Look-ups in named tables: a row name and a column name give one cell, copied from the table.

ler.tsv
	faludu	ras	vugebir	doz
busi	216	217	210	221
tul	210	214	214	210
lotufi	220	201	214	213
biv	124	186	147	7

lotufi, doz => 213
busi, faludu => 216
biv, faludu => 124
tul, vugebir => 214
lotufi, ras => 201
lotufi, faludu => 220
busi, ras => 217
tul, doz => 210
busi, doz => 221
lotufi, vugebir => 214
tul, ras => 214
biv, ras => 186
busi, vugebir => 210
biv, doz => 7
tul, faludu => 210
biv, vugebir => 147
Row with the largest faludu: lotufi

baf =
         pivuvav  ronezo  pebar  rus  kenila  libiza  nonu
zavep         81     152    168   59     120     125   124
memuzaz      101     135    115   97      86     127   131
matepez       75     183    173   56     110     123   144
kes          179      79     70  202     141     110   103
lol           89     199    152   69      81     141   156
gavada       166      37     67  190     140     108   106
kuzupag       56     165    168   42     113     125   120
dibub         87     129    148   58     105     126   123

rus of memuzaz is 97
pebar of gavada is 67
kenila of lol is 81
libiza of memuzaz is 127
nonu of memuzaz is 131
ronezo of dibub is 129
rus of zavep is 59
pebar of lol is 152
ronezo of lol is 199
pivuvav of matepez is 75
pebar of zavep is 168
libiza of zavep is 125
rus of kes is 202
libiza of kes is 110

buzaze =
columns: lokage, des, zis, silunet, kof, det, ruvet, sura, zikub, zilod
garef: [760, 500, 667, 767, 606, 695, 600, 560, 529, 760]
dom: [739, 454, 713, 860, 516, 735, 586, 593, 575, 751]
segeti: [751, 332, 739, 864, 490, 759, 605, 510, 605, 808]
bimor: [844, 426, 741, 863, 645, 546, 839, 539, 758, 602]
vul: [697, 620, 682, 746, 608, 686, 626, 662, 625, 691]
nuz: [909, 285, 845, 691, 405, 746, 671, 432, 442, 622]
pebagi: [902, 281, 851, 693, 404, 741, 675, 431, 449, 622]
pir: [848, 430, 741, 861, 645, 546, 832, 546, 755, 605]
niz: [756, 279, 755, 866, 484, 767, 622, 481, 611, 821]
botofes: [816, 287, 808, 814, 452, 772, 653, 450, 538, 707]
dedev: [751, 586, 715, 847, 499, 736, 541, 610, 591, 735]
kig: [746, 378, 726, 859, 497, 750, 604, 544, 595, 778]
kivani: [975, 185, 801, 549, 352, 658, 667, 410, 419, 772]
fozisas: [818, 294, 814, 802, 456, 774, 652, 454, 529, 693]

vul, ruvet => 626
vul, des => 620
niz, ruvet => 622
kivani, det => 658
bimor, zikub => 758
garef, det => 695
kig, det => 750
kig, des => 378
kivani, des => 185
segeti, lokage => 751
fozisas, zilod => 693
segeti, zikub => 605
vul, silunet => 746
dedev, zikub => 591
segeti, det => 759
nuz, ruvet => 671
pebagi, des => 281
kivani, kof => 352
segeti, silunet => 864
Which row has the largest det? fozisas

kel =
        vegib  fafib
lak       3.3    0.7
fere      2.7    0.7
tupago    4.7    1.0
kep       4.2    2.6
gatebi    2.3    1.4
vigu      2.6    1.6
fada      7.9    1.2
kapura    2.7    0.8
kog       2.3    1.5
tekar     3.2    0.6
vum       7.0    0.9

vegib of gatebi: 2.3
fafib of kep: 2.6
vegib of kog: 2.3
vegib of tupago: 4.7
vegib of lak: 3.3
fafib of gatebi: 1.4
vegib of fada: 7.9
vegib of vigu: 2.6
fafib of fere: 0.7
fafib of lak: 0.7
vegib of tekar: 3.2
fafib of tupago: 1.0
fafib of fada: 1.2
fafib of kapura: 0.8
vegib of kep: 4.2
fafib of vigu: 1.6

Table zosi
	tev	vola
rina	86	11
sasutu	60	35
vepifo	71	55
rez	41	61
laruval	25	57
sek	29	60
nef	35	65
ravefaf	44	66
sadu	58	81
bimom	40	79
dimi	51	79
zil	85	70
pafo	75	83
lunepit	94	75

dimi, tev: 51
bimom, vola: 79
ravefaf, vola: 66
laruval, tev: 25
vepifo, tev: 71
vepifo, vola: 55
nef, vola: 65
sek, vola: 60
bimom, tev: 40
zil, tev: 85
rez, vola: 61
Which row has the largest tev? lunepit

biruguk.csv
,puv,ful
tuz,192,34
buv,141,114
kosu,231,140

puv of kosu = 231
ful of buv = 114
ful of tuz = 34
ful of kosu = 140
puv of buv = 141
puv of tuz = 192

Table bos
	lod	lom	tasur	pepat	lisur	papuba	mub	ges	paf	guf
pora	122	96	115	106	109	123	114	103	95	121
datazu	108	127	91	111	101	142	142	106	130	119
gozim	99	119	81	139	124	132	82	81	125	113
pavidef	94	139	108	123	121	134	93	98	77	125
fam	107	133	86	115	105	154	152	100	138	125
fima	108	114	102	111	105	122	119	107	117	112
dudar	108	134	132	110	95	81	101	149	91	111
superal	108	112	111	108	106	105	111	109	105	107
gobidek	103	163	160	120	80	51	91	192	77	115

What is the guf of dudar in bos?
111
What is the pepat of superal in bos?
108
What is the papuba of gozim in bos?
132
What is the paf of fam in bos?
138
What is the lom of fam in bos?
133
What is the guf of superal in bos?
107
What is the guf of gozim in bos?
113
What is the lisur of dudar in bos?
95
What is the guf of datazu in bos?
119
What is the paf of datazu in bos?
130
What is the ges of superal in bos?
109
What is the lom of superal in bos?
112

remagik.tsv
	bep	doded	pib
tir	17882	92012	90360
tiz	40476	95375	89315
vanevi	21094	73218	77449
gik	26360	45113	45962
kip	91409	48917	37672

gik, doded -> 45113
tir, doded -> 92012
gik, pib -> 45962
vanevi, bep -> 21094
vanevi, pib -> 77449
kip, doded -> 48917

lokav
fields: sopa, pevad, vis, vuse, meluv, pak
zoz: [713, 411, 450, 328, 402, 402]
fatole: [195, 745, 484, 600, 649, 696]
nibabur: [397, 589, 904, 755, 541, 749]
buri: [654, 363, 466, 522, 811, 325]
ven: [345, 626, 328, 425, 531, 406]
tuv: [642, 463, 699, 781, 346, 618]
ped: [704, 418, 718, 718, 394, 631]
vam: [842, 647, 717, 633, 556, 313]
levafa: [764, 522, 341, 433, 594, 356]
fev: [703, 503, 859, 342, 625, 593]
lub: [804, 435, 470, 483, 748, 310]

What is the sopa of buri in lokav?
654
What is the pak of levafa in lokav?
356
What is the pak of fev in lokav?
593
What is the sopa of ped in lokav?
704
What is the vuse of fatole in lokav?
600
What is the pevad of levafa in lokav?
522
What is the meluv of lub in lokav?
748
What is the vuse of nibabur in lokav?
755
What is the meluv of fev in lokav?
625
What is the pak of lub in lokav?
310
What is the pak of tuv in lokav?
618
What is the vuse of zoz in lokav?
328
What is the vis of lub in lokav?
470

Table dif
         vemes  felobuk  dupoval  gozogef  tapuzez   vubi  poper  fizev  mebizav
lefaz    0.701    0.694    0.706    0.706    0.691  0.708  0.696  0.700    0.702
gami     0.764    0.663    0.728    0.594    0.659  0.838  0.674  0.728    0.614
mas      0.697    0.685    0.718    0.719    0.711  0.713  0.691  0.717    0.692
fas      0.646    0.574    0.233    0.416    0.897  0.591  0.858  0.814    0.741
zoroku   0.596    0.652    0.601    0.718    0.658  0.702  0.758  0.748    0.705
sud      0.718    0.679    0.755    0.735    0.657  0.762  0.684  0.714    0.732
vasu     0.694    0.537    0.969    0.971    0.878  0.866  0.599  0.929    0.625
detelo   0.749    0.608    0.685    0.650    0.821  0.748  0.756  0.664    0.805
rov      0.785    0.651    0.737    0.565    0.647  0.875  0.664  0.738    0.590
ditobir  0.748    0.613    0.683    0.653    0.814  0.744  0.753  0.667    0.799
zopalad  0.785    0.648    0.739    0.561    0.646  0.883  0.665  0.738    0.588
sasa     0.695    0.602    0.860    0.863    0.805  0.799  0.639  0.834    0.655
laro     0.741    0.633    0.721    0.700    0.665  0.697  0.737  0.729    0.706

poper of lefaz is 0.696
vubi of detelo is 0.748
vemes of sud is 0.718
vemes of fas is 0.646
vubi of rov is 0.875
vubi of laro is 0.697
dupoval of fas is 0.233
felobuk of gami is 0.663
mebizav of ditobir is 0.799
mebizav of mas is 0.692
poper of fas is 0.858
mebizav of sasa is 0.655
tapuzez of sud is 0.657
mebizav of lefaz is 0.702

